These are the activations of a small neural network, seen along a few directions. Each row is one input.
In each table, some parts of the input vary, and every possible input appears once, in random order.
Descriptions start from the smaller parts, as in this example, which fits no table here: one of 6 places along a line, together with either a single point or one of 9 places around a ring or (one of 2 separate values, together with one of 5 places around a ring).
Shared parts are said once, and a part with two or three values counts as separate values.

Other details of the inputs shift rows strongly along three fixed directions, in all tables alike. That doesn't count.

Table:
r1: [-20 -64  -7  19 -24 -32 -19 -19  30 -78 -15  67]
r2: [54  9 43 44 38 13 48  6 -8  4 34 -9]
r3: [-49  34 -31 -36 -11 107  34  76  89  64 -38 -43]
r4: [-73  18 -33 -21 -31  -1 -64 -40  -3 -31 -30 -50]
r5: [ 69  32  75   1  16  -2  14  16 -74  28  56 -11]
r6: [-50 -17 -26   9  -9  43  -1  20  60  -2 -22 -19]
r7: [-81  -4 -60  -6 -28   5 -34 -27  59 -29 -53   2]
r8: [-85 -29 -46  -2 -36  12 -49  -8  51 -29 -40  -7]
r9: [ 53 -16 -29 -14  46 -57 -10  45 -20 -55  24   0]
r10: [  4  29  20 -17 -20 -71 -58 -73 -90 -51   8   8]
r11: [-17  65  18 -74 -36  11 -46   6 -62  28  -2 -38]
r12: [ 11 -34  -1  47  10 -19  25  -4  40 -17  -5  69]
r13: [-40  75 -13 -66 -19  88   8  63  26  82 -27 -66]
r14: [ 45 -14  14  61  41  19  78  20  54   4   9  44]
r15: [ 13 104  21 -47   9  41  11   4 -43  50   5 -77]
r16: [ 68  35  74   2  15  -9  10  17 -78  39  54  -5]
r17: [-21  27 -24  13  12  51  46  45  71  68 -25   5]
r18: [-17  28 -27  21  23  56  53  36  74  58 -26  -1]
r19: [  3 -62 -29 -11 -12 -70 -41 -45 -41 -31   4  18]
r20: [-26 -38 -30  47  -3 -51 -15 -50  33 -52 -26  68]
r21: [ 32  36  41  12  14 -38 -19 -48 -77 -17  31 -28]
r22: [-29 -60 -18  53  -4 -34 -21 -40  32 -70 -10  41]
r23: [ 34  60  -6 -86   3  22  15  24 -58  86   9 -69]
r24: [ 45 -15  16  57  42  26  81  20  56  -7   9  37]
r25: [  4  -3  41 -24 -32 -56 -72 -48 -93 -61  26  -6]
r26: [-11 -34  15  12 -22 -45 -49 -41 -33 -66   8  19]
r27: [-62 -53 -84 -52 -34  -3 -27  -9  48 -19 -50  -4]
r28: [-70  19 -30 -49 -50 -12 -69 -16 -13  -6 -39   0]
r29: [ 70 -60 -11  21  42  12  90  29  47   4  13  28]
r30: [-25 -73  -6  37 -15 -24 -24 -26  31 -82  -5  40]
r31: [ 32 -17   9  83  49   9  64  15  48  31  13  38]
r32: [ 49   1  47  34  27   8  37  23 -16  22  33  12]
r33: [-47  -1 -33  -6 -14  37   5  18  62   5 -35   3]
r34: [ 33  32  44   9   7 -42 -26 -41 -82  -9  36 -16]
r35: [ 49  18  35  52  43  -1  43  -4 -10  25  31   2]
r36: [-21 -14 -40 -53 -12  12 -15   9  -7  29 -10 -55]
r37: [  4 -54   7  57   9 -15  13   6  32 -15   5  57]
r38: [-15  13 -12  -1   6  64  44  60  70  55 -21   7]
r39: [ 48 -20  23  51  35  25  79  27  53  -8  12  39]
r40: [ 40  40  44 -14  -3 -43 -18 -36 -80 -14  26   4]
r41: [  -4 -106  -43   12   -4  -40   -9  -32   27  -69   -5   24]
r42: [ 23 -25  38  14  -4  -8  -6  -3 -22 -40  24   8]
r43: [ 78 -15   6  -4  33 -19  60  15 -21  43  25  21]
r44: [-88 -30 -49   0 -34   6 -51  -8  50 -19 -40   3]
r45: [  6  89  23 -30   7  31 -10  16 -54  85  17 -66]
r46: [-62  14 -66 -83 -29  41 -34  28   9  72 -33 -83]
r47: [ 58  10  48  15  19   0  43  30 -15  27  28  41]
r48: [ 31  27  47   4   3 -44 -28 -31 -84   2  34  -5]
r49: [-46  46   4 -90 -59  -5 -86 -26 -68 -33 -15 -47]
Each input here is: either a single point or (one of 2 separate values, together with one of 4 places along a line, together with either a single point or one of 5 places along a line).
Which other rows does r19 become when the choice among 2 separate values takes its other values? List them by row number. -> r43
Which other rows does r25 become when the place on the line of 4 takes its other values? List them by row number. -> r5, r16, r42
Which other rows does r48 become when the choice among 2 separate values takes its other values? List them by row number. -> r12

Table:
r50: [ 47  29  28 -51   3  -2   9  21 -72  54  29 -33]
r51: [-26 -14  -8  19 -14 -39 -46 -59 -18 -49  -5   0]
r52: [  2 -32  59   7 -24  -4 -34   2 -19 -95  26  19]
r53: [-42 -38 -38 -14 -24   6 -14  14  42   9 -27  16]
r54: [ -5 -51 -42   6  11   8  17  10  41   0  -7 -10]
r55: [-32  -3  -9  45   5  15   7  -2  50   3 -14  16]
r56: [-11 -37 -30  10   1   6   9  21  39   8 -11  18]
r57: [-17 -16 -14  -6 -15 -46 -41 -42 -19 -57  -9  12]
r58: [-37  42 -15 -51 -27  -5 -62 -22 -52  11  -8 -55]
r59: [-30  -3  -5  42  -3  15   5   3  48   7 -17  27]
r60: [-17 -19  -5 -16 -30 -45 -41 -38 -22 -47 -11  33]
r61: [ 19 -32   3 -10 -10 -45 -15 -27 -29 -41   7  43]
r62: [-58   6 -27  17 -10  18 -14  -7  54 -14 -35  12]
r63: [-31 -42 -59 -21  -4   8  -1   7  45 -17 -29 -16]
r64: [-35 -28 -44 -20 -14   6 -11  16  47  -8 -33  12]
r65: [-61  49 -46 -56 -18  54 -20  17  23  39 -34 -72]
r66: [ 55 -10  35  30  21 -35  16 -14 -34  -9  36  31]
r67: [-43 -17 -37  -9 -16  10 -12  10  49  -8 -34  15]
r68: [ 40 -34 -11  16  35  15  52  40  31  29  16   2]
r69: [18 20 23 45 24 25 51 25 43 22  3 31]
r70: [-27  37 -24 -67 -25  -8 -48 -23 -49  -4 -12 -68]
r71: [ 28  66  40 -10  17   7   2  -3 -60  43  28 -42]
r72: [ 42   8  58  48  10 -29  13 -25 -31  -3  27  45]
r73: [ 27 -42 -12 -10   6 -50 -14 -22 -29 -53   6  17]
r74: [ 27 -16  15  29  19  23  49  33  31  40   7  29]
r75: [ 44  -4  49  36  13 -29  17 -20 -37  -4  29  44]
r76: [-41  63  -5 -54 -36  -4 -58 -19 -49   4 -17 -36]
r77: [ 33  75  38 -18  14   7   9   0 -57  31  24 -39]
r78: [ 27  40  -8 -54  16  52  44  71   3  80   3 -48]
r79: [ -3 -49 -35  -2   1   3  11  27  38   8 -11  14]
r80: [  0   3  14  37   3 -33 -15 -57 -18 -57   3  20]
r81: [ 22  76  44   6  14  13   7 -17 -58  39  27 -52]
r82: [25  5 19 30 17 29 53 28 37 27  5 38]
r83: [ 43 -30  -1  -5  21  16  59  45  32  29   9  26]
r84: [ 34 -25  -7  30  37  23  56  23  34  26  15  -6]
r85: [-25 -13  -1  10 -23 -42 -53 -44 -22 -40 -11  24]
r86: [ 37  53  30 -15  18   8   8  -6 -62  39  29 -59]
r87: [-76  70 -18 -45 -40  55 -27  19  23  54 -43 -35]
r88: [ -2 -41  61  18 -26  -4 -39   0 -24 -83  29  14]
r89: [-50  -7 -36  11  -9  16  -7 -10  54 -17 -33  -6]
r90: [ 33 -23  -2  28  32  17  52  35  33  29  12   4]
r91: [ 63 -14  22  14  31 -34  26 -11 -35 -26  33  21]
Describe the family of inputs behind these rows. -> one of 2 separate values, together with either a single point or (one of 4 places along a line, together with one of 5 places along a line)
The inputs of r83 and r50 match in every part but the choice among 2 separate values. If r69 is changed in the same way as r83 into r50, which row does it become? -> r59
The inputs of r51 and r89 match in every part but the choice among 2 separate values. If r72 is changed in the same way as r51 into r89, which row does it become? -> r87
Which other rows does r56 become when the place on the line of 4 takes its other values? List them by row number. -> r53, r84, r90
Which other rows does r64 become when the choice among 2 separate values takes its other values? List them by row number. -> r56
